A small network was shown many inputs. Here are its activations along a few directions, one row for each input.
In each table, some parts of the input vary, and every possible input appears once, in random order.
A made-up example of a description, with smaller parts first: ring(5) and (point or ring(9) or (values(3) and line(6))).
Shared parts are said once, and a part with two or three values counts as separate values.

Other details of the inputs shift rows strongly along two fixed directions, in all tables alike. That doesn't count.

Rows:
row 1: [  8  59 -50  41  63   7 -14  36  23  -8  73]
row 2: [-23 -58  67 -32 -52   9   6 -18 -24  -9 -68]
row 3: [ 69 -65 -49 -18  -7 -36 -12 -36 -16   5  -7]
row 4: [ 40  46 -35   0  27  32  -4  22  35 -10 104]
row 5: [ 45  42 -28  10  23  25   2  22  36  -3 110]
row 6: [ 44 -16 -61  -6  20 -45 -13 -30 -16   6 -49]
row 7: [ 35  34 -35   8  27  28   1  26  52  -4 105]
row 8: [ 46 -18 -49   7  13 -47  -7 -28 -17  12 -44]
row 9: [ 10  60 -55  35  59  12  -1  38  27  -7  71]
row 10: [-56  35  92   3 -19  68  24  47  36 -16  48]
row 11: [-13 -40  74 -35 -57  12   7 -23 -10  -2 -71]
row 12: [ 33  25 -35  13  32  28   0  33  15  -7 113]
row 13: [ -67  -24   73   -4  -47   -9   12   -2  -12    2 -106]
row 14: [-105   51   64   -3  -15   83   32   15    1   -9   50]
row 15: [-59 -13  79  -9 -33 -15  -5 -13 -29  -8 -97]
row 16: [  1  65 -37  33  42  -1  -9  37   7   4  76]
row 17: [ 38 -16 -67 -11  11 -51 -16 -28 -18  14 -47]
row 18: [-87  59  85  34   7  40   3  54  13 -19  22]
row 19: [ 40 -15 -45   9  15 -57 -24 -29 -22  15 -33]
row 20: [-34 -72  76 -25 -54   6  11 -14  -8 -13 -68]
row 21: [ 28 -16 -54  -8   7 -53 -25 -27 -21  14 -48]
row 22: [ -71  -23   77    0  -46  -13    2   -1  -14    3 -101]
row 23: [ 25 -45 -91 -16   0 -16  -1 -60  -7  32  -4]
row 24: [ 48 -14 -70  -8  17 -46 -11 -28 -15  11 -46]
row 25: [-48 -17  87   8 -34 -13   4 -12 -29  -6 -97]
row 26: [-78  70  87  29  -3  47  31  56   6 -17  21]
row 27: [ 74 -57 -47 -23  -5 -34  -9 -36  -9  18  -9]
row 28: [ 32  36 -37  -3  38  33  -3  29  20  -8 105]
row 29: [-100   47   73    9  -21   78   38   17    1   -2   56]
row 30: [ 59 -71 -57 -19  -3 -30 -13 -29   0  11 -12]
row 31: [ 62 -65 -51 -25  -2 -31 -10 -31   7  17 -15]
row 32: [ 44  41 -29  10  27  29   1  26  28   1 108]
row 33: [-65  29  90  -3 -13  69  19  46   6 -37  53]
row 34: [ 37 -23 -63   4  12 -43  -6 -19   0  15 -48]
row 35: [ 41 -17 -54  -1  23 -50 -21 -31 -18   3 -46]
row 36: [ -54  -17   77   -3  -49  -15   13   -8  -27    5 -100]
Description of these inputs: values(3) and (point or line(5) or ring(6)).
Q: Changing only the values(3) part turns row 22 into row 21. The same change can be made to row 13. Which row results?
A: row 17
Q: Which other rows does row 12 become when the values(3) part takes its other values? List them by row number.
A: row 2, row 30
Q: A walk changes only the line(5) part. It starts at row 3 and steps to row 12. List the rest of the walk in order.
A: row 27, row 32, row 5
Q: Which other rows does row 32 become when the values(3) part takes its other values? List them by row number.
A: row 10, row 11

Rows:
row 37: [-30 -16   6   3  -6  -4   0  -6 -13   8 -26]
row 38: [  1 -15  -9  -9   8 -14  -6 -16 -21  -1 -15]
row 39: [ -6 -17  20 -16 -20  22  24  -3  -5  -2   2]
row 40: [ -3   0   8  17   1  -7  -5  18  -4 -13  10]
row 41: [-17  32  41  13  -9   8   7  23   5  -4   5]
row 42: [  5 -46   7 -14 -29  -2   2 -47  -7  12 -29]
row 43: [-41  46  20   3   2  57   9  37  24  -3  97]
row 44: [ -5   6  30  -5  -5  -2  -4   3 -10 -10 -16]
row 45: [ 10 -45   7 -35 -33  -5  -5 -22   3   3 -32]
row 46: [ 21  -7   4  -2  -3 -28  -8  -7 -13  -1 -13]
row 47: [-18  71  36  24  21  33   4  48  10 -11  72]
row 48: [ 18 -14  16  -4 -11  13  17  13   4  -1  24]
row 49: [-31  45  27  10  13  60  16  24  28 -17  90]
row 50: [-13  17   2   2   3   0   0  -6 -17   2  12]
row 51: [  5 -17 -15   0   0 -13  -7  -5 -11 -13 -20]
row 52: [-17 -25  -1  -7  -6 -14   0 -11 -13   2 -40]
row 53: [ 23 -36 -17 -16   4 -30 -13 -26 -21  -1 -42]
row 54: [ 12 -29  25 -15 -21  16  15   1  -1  -2 -12]
row 55: [  6  -3 -10 -12  -1 -18  -3 -19 -20  -1 -17]
row 56: [-23  -2  12   2  -1   5   3  10   6  -4 -24]
row 57: [-34  39  11  16  25  28   1  23  -7  -5  58]
row 58: [-17  -4  18   6  -1   4  -2  14   8  -2 -24]
row 59: [  75   11 -113    0   36  -38  -16  -25   -1   18   25]
row 60: [-12   2  35 -10 -12  39  26  19   6 -12  24]
row 61: [ 54  18 -99  10  50 -21 -11   2  25  10  44]
row 62: [  7 -27 -11 -29 -21   0  -3 -17   4   7   0]
row 63: [ 10 -35  14 -11  -5 -21 -14 -16 -20  -2 -48]
row 64: [ -9   6  16  -9 -11  -2   0 -14 -20   2 -30]
row 65: [ 22 -32   2 -18 -23  -9  -8  -4  10   7   4]
row 66: [ -6 -18 -20   8  -5 -13  -7 -15 -21   1 -16]
row 67: [ -8  -8 -21   6   0 -14   2 -15   2  19 -24]
row 68: [-25   6  31  15  -2   4   3  25  10  -2  -5]
row 69: [-42  16  24  10  -2  19   6  18  -8 -19  10]
row 70: [  65    7 -116   12   36  -40  -14  -29    6   27   27]
row 71: [ -9  24   2   5   2   7  -2  -6 -16  10   6]
row 72: [-16 -10  25   9  -3  -9  -1  16  -1  -4 -14]
row 73: [  56   30 -102   13   39  -21  -14  -13    2   22   53]
row 74: [-24  -7  15  -1   1   2   1  10  -1  -9 -20]
row 75: [-16  32  43   4  -1  21  -2  19  -3  -8   3]
row 76: [-44   9  16  13  -2  15   6  10   1   7  -6]
row 77: [ -6  -1  21 -12  -8  -8   0  -8 -15 -10 -27]
row 78: [ -6 -13 -21  -1   4 -11  -1  -8  -2   7 -25]
row 79: [ 10 -36  17 -18 -21   6   3 -30   5  -4 -22]
row 80: [ 3 23  7 -3  6  7 -3  3 -7 -5  0]
row 81: [ 26 -38 -22  -1  -6 -30 -17 -16 -15  -5 -43]
row 82: [ 26 -29 -20   3  -4 -40  -5 -15   6  15 -45]
row 83: [-12 -17  16   1  -2  -5  -6   7  -2  -4 -30]
row 84: [-35  72  18  22  22  39  16  44  30 -16  60]
row 85: [-25  36  31   3  -4  20  10  18   5 -10  -1]
row 86: [  7 -27  29  -9 -19  15   0 -16  11  -5 -10]
row 87: [ -4 -18  27 -21 -25  17  -5   6  14  -2   3]
row 88: [ -4  -6 -21  -1   2 -14   3 -11   6  10 -27]
row 89: [ 13 -12  20   2  -8  11   2  -3  16  -4  26]
row 90: [-32  26  20   6  -7   9  15   5   7  -2 -10]
row 91: [ 58  48 -76  17  48  -4 -15  17  19   4  71]
row 92: [ -8  -8  34   3  -1  -9  -5   8 -12  -7  -8]
row 93: [ 51  14 -82   5  35  15   8   4   8  13  97]
row 94: [ 11 -16   5  -2 -15 -23  -2 -17   3   6 -57]
row 95: [ 10  -9 -11   3   4 -15  -4  -2  13   7 -29]
row 96: [ -7  10  26  12 -11 -11   7   6  10   2 -20]
Q: What is each input in this table made of?
A: line(5) and (values(3) or ring(9))
Q: Changing only the line(5) part turns row 43 into row 45. The same change can be made to row 50. Which row results?
A: row 77
Q: Changing only the line(5) part turns row 69 into row 40. The same change can be made to row 62. Which row results?
A: row 65
Q: A walk changes only the line(5) part. It starts at row 93 and steps to row 39. List the rest of the walk in order.
A: row 60, row 54, row 48
Q: Which other rows does row 92 become when the ring(9) part takes its other values? List them by row number.
A: row 40, row 41, row 46, row 47, row 68, row 72, row 82, row 96
Q: Which other rows does row 38 become when the ring(9) part takes its other values? List them by row number.
A: row 52, row 55, row 59, row 64, row 69, row 78, row 88, row 90
Q: Which other rows does row 54 become when the values(3) part takes its other values? List them by row number.
A: row 86, row 87

Rows:
row 97: [ 24  -4 -22  -3   2  -5   1 -11   7   8   5]
row 98: [-25  16  11   7   4  10   2   6  -2   0   3]
row 99: [  8   2 -31   6   7 -12  -5  -8   2   8  -3]
row 100: [-9  2 20  1 -1 10  1 17  9 -9  6]
row 101: [-20  -1  14   0  -1  15   3   9   2  -3  12]
row 102: [-18  17  11  11   2   8   6  12   6  -1  -2]
row 103: [-16  10  16  -4  -7  18   8   2  -1   2  12]
row 104: [ 18   5 -24   3  12 -17  -7   1   1   2  -7]
row 105: [ 13 -14 -27  -1   4  -8  -3  -6   7   5   7]
row 106: [ 19 -15 -24   1   7  -8  -2  -2   9   3   4]
row 107: [-18   1  16   0  -1  14   2   9  -6 -10  13]
row 108: [ 28  -2 -18  -6   3  -8  -5  -8   6   3   4]
row 109: [-24  17  14   5   6   7   2   5  -9  -7   4]
row 110: [-15  10  15  -2 -10  16  10   2   7   2  11]
row 111: [ 31  -2 -13  -2   3 -11  -7  -8  -2   2   7]
row 112: [ 20  -4 -23  -8   3  -4  -2 -14 -12   2  10]
row 113: [ -7 -41  40 -12 -34 -33  -2 -24 -25   4 -94]
row 114: [ -7   2  25   5  -1   7  -1  17   2 -10  10]
Q: What is each input in this table made of?
A: values(3) and line(6)
Q: Changing only the line(6) part turns row 106 into row 101. The same change can be made to row 102. Which row results?
A: row 98
